Each row below holds a small network's activations on one record, seen along a few directions.
Each row is followed by the record's values for the fields Dob, Litep, Pago, Gagu, Pas, Tolum.
Not every record has every field; a missing one is written none.
The largest differences between rows may come from other fields.
In the rows, zero is written as 500.
Random noise pushes rows far along 13 fixed directions. That doesn't count. These rows show it; they differ only by the noise:
[681 396 562 551 423 478 403 294 557 454 444 796 441 478 441 578 476 472
 565 501 396 813 469 474 446 433 715 289 398 544 475 535]
[632 539 520 635 398 673 232 464 534 715 504 818 422 545 583 620 470 425
 681 538 597 354 652 484 388 604 409 536 208 636 750 605]
[412 554 500 450 386 708 383 482 466 539 542 470 555 468 584 543 714 370
 530 439 691 468 622 393 540 414 479 562 264 609 772 515]
[395 455 447 528 820 202 655 733 363 638 534 168 321 590 330 596 478 291
 202 281 384 236 293 467 438 485 430 434 422 693 401 505]
[394 675 623 421 633 674 796 703 496 405 427 559 437 672 583 532 260 519
 534 415 687 574 453 597 495 324 279 626 370 357 539 583]
[834 700 348 576 160 511 499 291 299 548 327 532 474 564 631 521 515 537
 623 526 504 719 651 481 604 534 505 459 507 314 441 634]
[853 475 442 793 240 437 437 432 458 594 391 595 477 559 459 407 402 589
 667 668 241 491 889 532 453 646 400 464 784 402 276 564]
[465 540 390 566 531 504 415 310 576 564 322 372 397 505 662 399 816 539
 402 478 452 659 270 397 881 498 727 598 370 375 702 537]
[500 722 369 633 461 738 619 513 358 275 159 520 392 602 658 447 462 494
 582 364 352 572 521 494 562 324 403 509 338 305 492 628]
[513 684 466 607 468 654 608 522 459 324 214 442 421 650 629 324 536 530
 656 392 431 524 524 443 677 396 321 670 375 254 539 617]
[762 466 616 233 610 451 695 426 476 359 486 552 564 471 393 601 396 578
 517 378 551 768 632 447 315 427 693 450 426 455 421 478]
[509 562 674 253 621 647 633 536 528 575 513 448 456 451 535 602 347 572
 428 467 514 604 692 392 418 458 493 559 347 593 592 592]
[964 473 450 790 498 364 518 519 496 549 434 749 554 820 421 482 509 560
 719 566 703 404 642 750 474 640 430 699 575 238 467 471]
[818 529 344 528 610 351 577 458 523 652 466 531 487 600 521 545 630 667
 495 455 697 440 543 552 469 714 706 705 540 292 598 424]
[665 340 419 504 714 293 459 398 548 621 443 291 462 412 424 485 681 570
 303 481 272 489 519 406 562 626 821 501 554 540 478 433]

[751 549 632 372 342 420 385 357 535 717 589 437 478 567 493 481 625 557
 652 499 652 497 675 322 594 690 436 706 353 505 652 623] => Dob=n3, Litep=c2, Pago=p2, Gagu=e3, Pas=none, Tolum=none
[657 479 484 574 521 405 463 438 547 570 578 888 448 598 424 640 450 451
 545 515 674 626 410 617 373 573 615 439 468 502 549 508] => Dob=n3, Litep=c2, Pago=p1, Gagu=e2, Pas=none, Tolum=none
[658 579 311 703 305 676 298 487 336 454 401 674 620 446 672 497 379 482
 699 655 455 382 606 710 471 484 419 392 499 395 421 505] => Dob=n1, Litep=c1, Pago=p2, Gagu=e3, Pas=none, Tolum=none
[416 477 211 710 580 515 383 638 555 378 414 662 615 434 638 392 497 613
 697 507 584 101 249 712 432 598 544 549 584 230 515 281] => Dob=n2, Litep=c3, Pago=p1, Gagu=e1, Pas=none, Tolum=none
[556 597 439 779 395 700 489 457 483 703 477 641 305 676 553 604 652 543
 386 538 524 530 695 522 513 523 500 598 420 534 708 646] => Dob=n2, Litep=c3, Pago=p2, Gagu=e3, Pas=none, Tolum=none
[195 334 618 751 239 562 331 502 688 476 600 721 366 405 418 408 486 442
 543 594 229 530 480 399 409 424 415 268 656 710 455 509] => Dob=n1, Litep=c3, Pago=p1, Gagu=e4, Pas=s3, Tolum=y1
[483 603 574 266 435 389 573 445 400 755 627 333 403 430 532 672 375 494
 300 503 555 644 395 404 530 506 509 405 443 639 506 601] => Dob=n1, Litep=c3, Pago=p2, Gagu=e4, Pas=s3, Tolum=y1
[614 463 447 578 332 447 264 337 646 553 473 626 522 509 607 408 632 633
 773 514 629 420 349 447 596 689 571 636 458 315 622 459] => Dob=n3, Litep=c1, Pago=p1, Gagu=e1, Pas=none, Tolum=none
[542 604 195 797 471 336 475 414 496 729 390 752 245 550 507 596 494 542
 354 604 262 446 383 612 495 759 573 366 724 490 432 514] => Dob=n1, Litep=c2, Pago=p1, Gagu=e1, Pas=none, Tolum=none
[466 584 434 524 550 549 610 530 353 452 474 472 413 599 467 648 535 392
 317 397 527 555 429 574 456 366 515 436 361 566 517 549] => Dob=n1, Litep=c1, Pago=p2, Gagu=e3, Pas=none, Tolum=none
[410 575 452 344 512 569 421 487 362 506 426 334 505 269 596 561 273 446
 435 565 250 438 532 462 456 491 440 327 482 653 353 553] => Dob=n3, Litep=c1, Pago=p1, Gagu=e2, Pas=none, Tolum=none
[580 328 804 250 735 585 500 580 550 461 581 518 719 384 428 550 178 467
 595 582 519 620 630 584 438 360 488 408 383 602 379 525] => Dob=n2, Litep=c3, Pago=p1, Gagu=e1, Pas=none, Tolum=none
[422 429 676 542 124 313 361 372 555 314 589 681 429 519 310 384 573 313
 734 421 434 620 380 263 435 443 312 303 465 647 450 523] => Dob=n3, Litep=c1, Pago=p1, Gagu=e4, Pas=s2, Tolum=y1
[688 429 439 646 574 365 418 328 539 419 389 713 312 559 442 459 679 562
 605 285 368 588 314 356 481 538 754 448 272 413 622 565] => Dob=n2, Litep=c2, Pago=p1, Gagu=e1, Pas=none, Tolum=none
[232 468 529 408 183 199 449 523 659 394 632 307 488 416 443 170 708 453
 758 316 615 315 229 153 547 586 275 593 639 438 482 379] => Dob=n3, Litep=c3, Pago=p1, Gagu=e4, Pas=s3, Tolum=y2
[686 480 683 527 474 397 535 545 315 602 610 545 513 679 290 641 396 295
 502 490 607 508 643 584 429 414 268 432 354 683 454 648] => Dob=n2, Litep=c3, Pago=p1, Gagu=e1, Pas=none, Tolum=none
[537 615 609 401 348 670 532 400 401 575 451 469 355 485 592 658 274 602
 426 536 314 669 630 408 459 454 438 397 376 595 456 697] => Dob=n3, Litep=c1, Pago=p2, Gagu=e1, Pas=none, Tolum=none
[421 552 439 648 426 524 546 495 491 744 536 471 347 574 581 621 514 557
 246 619 511 569 464 579 585 522 543 491 608 548 553 586] => Dob=n3, Litep=c3, Pago=p1, Gagu=e4, Pas=s3, Tolum=y2
[611 470 611 498 378 606 588 480 476 513 616 629 624 638 477 584 478 554
 463 660 730 701 678 685 540 416 463 544 612 460 529 496] => Dob=n1, Litep=c2, Pago=p1, Gagu=e1, Pas=none, Tolum=none
[495 557 389 448 567 714 503 420 567 369 408 679 602 539 672 608 649 583
 497 481 802 608 378 635 536 471 747 631 354 352 731 394] => Dob=n2, Litep=c3, Pago=p1, Gagu=e4, Pas=s2, Tolum=y2
[287 383 760 427 666 351 619 744 696 367 771 759 477 660 321 443 460 321
 719 249 921 455 150 496 358 353 337 571 317 508 623 403] => Dob=n1, Litep=c2, Pago=p2, Gagu=e4, Pas=s3, Tolum=y2
[406 601 563 474 464 802 379 575 494 525 482 534 663 580 691 528 428 489
 587 699 735 331 541 672 654 484 226 696 345 498 686 514] => Dob=n1, Litep=c1, Pago=p1, Gagu=e1, Pas=none, Tolum=none
[497 644 327 516 423 514 662 468 494 525 347 437 355 462 501 518 471 621
 359 489 265 516 700 384 363 664 524 506 733 496 370 534] => Dob=n2, Litep=c3, Pago=p1, Gagu=e2, Pas=none, Tolum=none
[572 271 645 379 557 323 383 496 555 303 661 567 692 415 267 386 614 331
 721 390 600 454 501 419 394 447 508 476 420 581 486 382] => Dob=n3, Litep=c2, Pago=p1, Gagu=e3, Pas=none, Tolum=none
[527 436 726 316 383 574 436 497 395 650 728 332 654 506 402 683 469 395
 411 605 663 470 749 495 499 424 342 495 370 784 542 546] => Dob=n3, Litep=c3, Pago=p2, Gagu=e1, Pas=none, Tolum=none
[340 584 557 585 257 399 326 574 409 685 636 279 519 571 577 369 533 278
 616 575 657 280 321 468 765 497 107 536 443 568 531 574] => Dob=n2, Litep=c3, Pago=p2, Gagu=e4, Pas=s3, Tolum=y1
[476 569 519 494 392 512 673 408 495 474 484 519 367 607 453 577 581 510
 373 429 543 772 454 468 525 411 579 462 507 493 487 567] => Dob=n2, Litep=c3, Pago=p2, Gagu=e3, Pas=none, Tolum=none
[586 426 628 664 407 533 491 581 546 581 594 780 391 594 337 600 348 419
 664 437 471 455 806 441 195 551 361 439 505 669 484 580] => Dob=n2, Litep=c2, Pago=p1, Gagu=e4, Pas=s2, Tolum=y1
[590 578 508 443 335 441 569 554 392 705 680 577 490 529 431 633 449 485
 509 479 731 435 681 486 307 591 380 496 538 575 551 542] => Dob=n2, Litep=c3, Pago=p1, Gagu=e1, Pas=none, Tolum=none
[664 630 586 551 352 484 617 396 575 456 241 325 367 694 467 324 503 667
 588 521 234 550 766 308 618 672 263 767 643 374 368 657] => Dob=n1, Litep=c3, Pago=p1, Gagu=e2, Pas=none, Tolum=none
[602 447 484 570 490 494 426 444 593 659 516 599 404 424 556 558 424 691
 460 597 338 493 571 474 399 643 637 445 554 532 537 523] => Dob=n1, Litep=c1, Pago=p1, Gagu=e4, Pas=s3, Tolum=y1
[537 577 230 488 604 506 537 515 444 357 393 426 599 498 612 456 693 551
 552 350 703 324 324 566 513 534 647 663 432 255 571 345] => Dob=n2, Litep=c3, Pago=p2, Gagu=e3, Pas=none, Tolum=none
[602 409 394 516 401 467  82 351 523 485 446 560 575 266 499 406 603 386
 717 517 252 282 573 313 397 657 523 384 382 668 510 462] => Dob=n1, Litep=c1, Pago=p1, Gagu=e2, Pas=none, Tolum=none
[679 578 515 626 603 490 581 563 221 467 430 447 564 784 499 587 417 360
 433 546 624 542 423 788 678 308 343 500 328 431 453 635] => Dob=n2, Litep=c3, Pago=p1, Gagu=e4, Pas=s3, Tolum=y2

Here are new rows. What are their fields?
[342 588 317 807 361 475 593 593 378 472 481 549 301 673 519 520 587 437
 419 378 498 437 278 558 516 403 404 391 536 433 511 549] => Dob=n1, Litep=c2, Pago=p1, Gagu=e1, Pas=none, Tolum=none
[359 571 384 348 431 457 532 436 492 287 357 322 535 366 592 373 558 444
 582 338 445 600 294 313 571 461 576 412 508 413 392 436] => Dob=n2, Litep=c3, Pago=p1, Gagu=e4, Pas=s2, Tolum=y2
[391 478 463 507 448 533 426 574 551 394 494 573 470 337 441 353 580 480
 680 323 357 263 652 265 281 545 427 492 477 562 579 462] => Dob=n1, Litep=c2, Pago=p1, Gagu=e1, Pas=none, Tolum=none
[565 627 624 368 405 505 696 417 410 141 269 448 557 584 479 389 300 458
 638 463 388 860 460 490 619 302 354 426 530 324 200 608] => Dob=n3, Litep=c3, Pago=p1, Gagu=e2, Pas=none, Tolum=none
[542 651 390 464 399 623 609 470 614 474 443 709 318 442 559 491 525 727
 631 310 523 457 685 281 181 658 585 633 505 380 617 503] => Dob=n3, Litep=c3, Pago=p2, Gagu=e3, Pas=none, Tolum=none
[420 613 313 572 315 747 340 519 406 451 401 552 566 271 638 420 453 463
 592 609 262 366 806 454 407 529 412 403 608 547 470 526] => Dob=n3, Litep=c2, Pago=p1, Gagu=e2, Pas=none, Tolum=none
[406 623 728 456 382 563 538 536 593 490 428 574 468 582 541 304 341 421
 765 509 566 590 488 422 670 463 139 589 440 433 487 668] => Dob=n2, Litep=c3, Pago=p1, Gagu=e1, Pas=none, Tolum=none
[528 634 380 525 566 637 436 568 296 460 445 590 536 615 545 653 554 276
 522 389 711 364 449 632 466 407 417 505 172 552 651 572] => Dob=n3, Litep=c2, Pago=p1, Gagu=e3, Pas=none, Tolum=none
[569 412 625 456 507 462 261 523 428 636 604 477 659 514 573 623 299 382
 596 649 651 349 298 672 605 472 353 398 278 624 477 538] => Dob=n3, Litep=c3, Pago=p1, Gagu=e1, Pas=none, Tolum=none
[632 567 257 451 508 540 164 437 403 614 463 580 552 353 608 613 595 415
 605 451 556 133 518 440 322 716 563 506 213 626 697 468] => Dob=n3, Litep=c1, Pago=p1, Gagu=e2, Pas=none, Tolum=none
[718 374 415 462 436 412 406 217 333 266 364 391 699 518 471 588 712 366
 446 444 517 871 291 562 704 279 831 293 371 439 373 451] => Dob=n3, Litep=c3, Pago=p1, Gagu=e4, Pas=s2, Tolum=y2
[337 389 474 440 656 510 430 619 381 479 571 262 730 401 530 574 482 359
 336 596 572 391 321 717 636 330 538 362 487 578 416 402] => Dob=n3, Litep=c3, Pago=p1, Gagu=e1, Pas=none, Tolum=none
[433 539 550 581 280 561 670 570 324 315 573 490 561 652 403 502 595 382
 491 477 623 606 603 560 525 254 315 433 529 486 493 498] => Dob=n2, Litep=c1, Pago=p2, Gagu=e1, Pas=none, Tolum=none
[461 653 492 495 829 723 583 576 477 419 276 634 221 531 593 577 352 549
 453 286 270 433 448 411 367 426 509 535  82 526 654 689] => Dob=n3, Litep=c2, Pago=p2, Gagu=e3, Pas=none, Tolum=none
[677 681 494 261 525 491 513 362 380 406 269 635 388 378 690 626  89 575
 651 375 360 730 206 453 416 468 578 274 187 394 373 665] => Dob=n1, Litep=c1, Pago=p1, Gagu=e4, Pas=s3, Tolum=y1
[336 441 342 605 370 245 252 480 620 584 604 497 545 388 537 245 731 321
 686 497 602 368 170 400 705 638 479 490 618 437 546 388] => Dob=n2, Litep=c2, Pago=p1, Gagu=e2, Pas=none, Tolum=none
[401 378 823 459 690 500 740 617 745 386 463 367 377 640 327 366 395 688
 503 441 305 530 613 365 497 479 344 718 557 467 419 573] => Dob=n3, Litep=c1, Pago=p1, Gagu=e1, Pas=none, Tolum=none
